[187  57 114 138 210 172  77 144 126 144 139 146 100 122 127 151 132  99
  85 112 152 130 171 156  96 120 107  94 102 156 162 115 118 133 104 144
 112 161 115 150 115 126 129 112 189 169 134 108 120 112  82 121 105 102
 200 108 124 122] : K_974
[ 97 209 162 142  72  86 124 108 134  96 127 139 139 141 110 117 103 105
 132  67 121 110  81 110 131 112 165 119 142  65 143 156 111 148 150 127
 146 100 100  98 173 155 115 145  66 104 159 167  88 147 171 111 110 126
  72 110 112 154] : K_134
[111 152 130 160 147  93 146 125 105 175 128 130 198 144 161 129 108  87
 104 137 148  93  89  82 119 185 178 122 131 160 178 151 138 154  83 185
 138  96 142 114 125  90 131  82 128 114 111 112 119 136 136 124  87  76
 162  68 104 123] : K_980
[ 66 146 124 109  53  70 183 112 110 129 122  99 151 132 145 108 139 187
 178 168 130 115  88 108 148 153 125 158 146 130  65 168  89 121 138 137
 157  86 156 115 112  82 124 135 123  89 112 109 138 119 148 141 152 139
  70 129 126 129] : K_463
[133  60 107 139 147  96 115 122 115 145 129 146  89 153 122 140 142 153
 115  96 180  90 123 151  75 116  84  77 120 146 116 136 130 146 130 145
 177 129  88 141 101  87 100 137 201 154 149 105  93  97 107 112  95  90
 129  72 121 163] : K_523
[ 77 194 132 118  63  95 178 115 139 127 106 120 150 149 120 105 135 158
 165 157  97 130  96 103 155 157 145 163 159 119 105 134 125 117 157  82
 144 109 126 117 128 152 121 148  63  95 117 163 137 149 182 142 155 162
  57 162 157 138] : K_755
find: [133  60 107 139 147  96 115 122 115 145 129 146  89 153 122 140 142 153
 115  96 180  90 123 151  75 116  84  77 120 146 116 136 130 146 130 145
 177 129  88 141 101  87 100 137 201 154 149 105  93  97 107 112  95  90
 129  72 121 163] | K_523
find: [111 152 130 160 147  93 146 125 105 175 128 130 198 144 161 129 108  87
 104 137 148  93  89  82 119 185 178 122 131 160 178 151 138 154  83 185
 138  96 142 114 125  90 131  82 128 114 111 112 119 136 136 124  87  76
 162  68 104 123] | K_980

[140 113 125 106 154 152 133] = K_523
[140 102 165 160 126 104 114] = K_959
[147 161 119 150 131  56 123] = K_705
[124 124 121 167 172 202 155] = K_224
[133 111 133 150 221  88 165] = K_755
[125  62 120 132 111 149 122] = K_299
[121 103 101 123 125 104 132] = K_517
[137 166  90 137  87 113 105] = K_980
[126  90 141 126 152 108  99] = K_134
[137 136 151 146 115 120 125] = K_974
[155 120 131 130 121 118 118] = K_960
[125  62 120 132 154 109 136] = K_463
both K_299 K_755:  | [111]
both K_523 K_517:  | [125]
both K_959 K_755:  | [165]
both K_980 K_134:  | [90]
both K_705 K_755:  | [150]
find: [140 102 165 160 126 104 114] | K_959

[141 215 134 137 152 137] -> K_960
[114 215 115 137 152 137] -> K_980
[137 127 192 151 152 144] -> K_134
[129 106 131 133 117 116] -> K_463
[124  76 216 175 144 116] -> K_959
[119  69 152 169 132 142] -> K_974
[141 215 134 137 152 135] -> K_705
[124 153 216 175 144 124] -> K_224
both K_463 K_959:  | [116]
both K_960 K_974:  | [152]

[146  96 155 130 134 169 118 115 148 151 140 188 125] = K_134
[134 190 122 130 180 164 116 105 137 170 125 112 136] = K_755
[168 190 122 130 180 164 116 105 137 170 185 155 119] = K_959
[117 120 115 116 161 142 110 104 124 169 159 148 156] = K_523
[181 196 149 130 187 159 144 108 100 135 110 103 123] = K_517
[130 120 165 135 125 170  82 160 118  75  92 182 134] = K_960
[131 106 124 180 166 128 100  60 122 165 156 120 231] = K_299
[131 105 119 122 140 148 112 114 135 159 150 110 199] = K_224
[131 157 109 131 159 131  91 120  99 155 152 105 172] = K_463
[146  96 210 133 134 169 118 115 148 151 140 188 156] = K_705
both K_755 K_523:  | [116]
both K_299 K_705:  | [156]
both K_523 K_959:  | [116]
both K_299 K_517:  | [100]
both K_517 K_755:  | [130]
both K_463 K_960:  | [120]

[109 113 147 180 168 149 158 180 197 208 194 158 133 196  78  95 137 163
 178 176 163 116  90] : K_755
[179 167 150 157 181 196 208 196 158 133 100  78  94 138 163 177 177 163
 116  90  99 149 173] : K_517
[147 180 168 149 158 181 197 208 194 158 132 100  78  95 137 163 177 177
 163 116  89 102 148] : K_134
[109 113 147 180 196 149 158 180 197 208 194 158 137  99 195  95 137 163
 178 176 163 116  90] : K_224
[158 180 196 208 195 157 133  99  78  94 137 163 177 177 100 116  90 101
 148 173 170 153 148] : K_463
[150 157 181 197 208 195 157 132 100  77  94 141 163 176 177 163 116  90
 101 148 173 170 151] : K_299
[113 146 180 168 149 158 181 196 208 195 158 132 100  77  94 135 162 178
 176 163 117  91 102] : K_705
[128 110 113 147 180 168 150 157 182 197 208 196 158 133 100  78  95 137
 162 178 177 163 116] : K_959
find: [113 146 180 168 149 158 181 196 208 195 158 132 100  77  94 135 162 178
 176 163 117  91 102] | K_705
find: [150 157 181 197 208 195 157 132 100  77  94 141 163 176 177 163 116  90
 101 148 173 170 151] | K_299

[ 90 113 116  70 142 126 135 172  83 117 123 122  89 108 154 128 107  82
 148  71 170 174 144  87 154 172 172 151 117 220 118 118 111 140 109 166
 219  33 124 113  97 119  96  79  63 109 111  80 141 145 159 139  51 181] -> K_974
[ 82 120 114  98 131 130 125 176  90 120 125 132 102 117 147 135 135  82
 148  84 165 172 135  99 151 171 219 143 115  88 116 118 122 156 102 162
 220 134 122 118  97 110 103  71  75 114 105  89 144  66 164 118  38 177] -> K_224
[104 126 108 100 136 134 123 165 104 112 136  70 108 117 144 135 117  93
 146  91 147 169 123 102 146 135 166 120 118  94 122 114 110 145 100 154
 207  60 122 113  96 118 107  98  78  69 111  92 141  82 157 148  74 168] -> K_299
find: [104 126 108 100 136 134 123 165 104 112 136  70 108 117 144 135 117  93
 146  91 147 169 123 102 146 135 166 120 118  94 122 114 110 145 100 154
 207  60 122 113  96 118 107  98  78  69 111  92 141  82 157 148  74 168] | K_299
find: [ 90 113 116  70 142 126 135 172  83 117 123 122  89 108 154 128 107  82
 148  71 170 174 144  87 154 172 172 151 117 220 118 118 111 140 109 166
 219  33 124 113  97 119  96  79  63 109 111  80 141 145 159 139  51 181] | K_974
find: [ 82 120 114  98 131 130 125 176  90 120 125 132 102 117 147 135 135  82
 148  84 165 172 135  99 151 171 219 143 115  88 116 118 122 156 102 162
 220 134 122 118  97 110 103  71  75 114 105  89 144  66 164 118  38 177] | K_224

[ 41  72 104 189 119 172 184  92 228 167 186 183 164 150 117  80  96  98
  89 152 122  95 133 125  94 110 136 133 114 139 135 150]  K_134
[107  54 124 216 175 153 181 145 220  87 198 155 175 216 124 135  54  76
  74 162 100 124 118 143  72 115 177 121  57  56 197 146]  K_755
[ 71  83 121 131  59 155 106  82 177 117 171 160 151 122 116  96  74 172
  75 128 134  62 145  69  90  75  94 132 150 151 148 180]  K_980
[135 113 163 120  99 110  85 122 126  60 143 117 144 152 111 137  61 165
  89  96 129  99 147  76 107  86 134 107 119 100 141 152]  K_959
[ 48 115 126 163 116 147 170  90 189 183 114 168 147 126 108 198 118 104
 115 117 133 109 146 122 129 119 144 117 128 157 136 124]  K_960
[121 100 151 119  79 124  82 111 139  67 153 127 147 143 114 115 187 176
  80 107 131  82 146  67  97  77 117 115 132 113 144 166]  K_705
[ 44  64 101 197 125 175 189  96 235 163 192 186 166 158 119  83  90  93
  84 160 118  96 129 130  88 110 139 135 106 131 133 153]  K_523
[ 47 108 122 170 122 152 176  92 198 181 159 171 151 133 111  73 113  99
 111 124 130 109 142 186 123 119 146 120 123 151 135 128]  K_974
find: [ 41  72 104 189 119 172 184  92 228 167 186 183 164 150 117  80  96  98
  89 152 122  95 133 125  94 110 136 133 114 139 135 150] | K_134
find: [ 71  83 121 131  59 155 106  82 177 117 171 160 151 122 116  96  74 172
  75 128 134  62 145  69  90  75  94 132 150 151 148 180] | K_980
find: [ 44  64 101 197 125 175 189  96 235 163 192 186 166 158 119  83  90  93
  84 160 118  96 129 130  88 110 139 135 106 131 133 153] | K_523

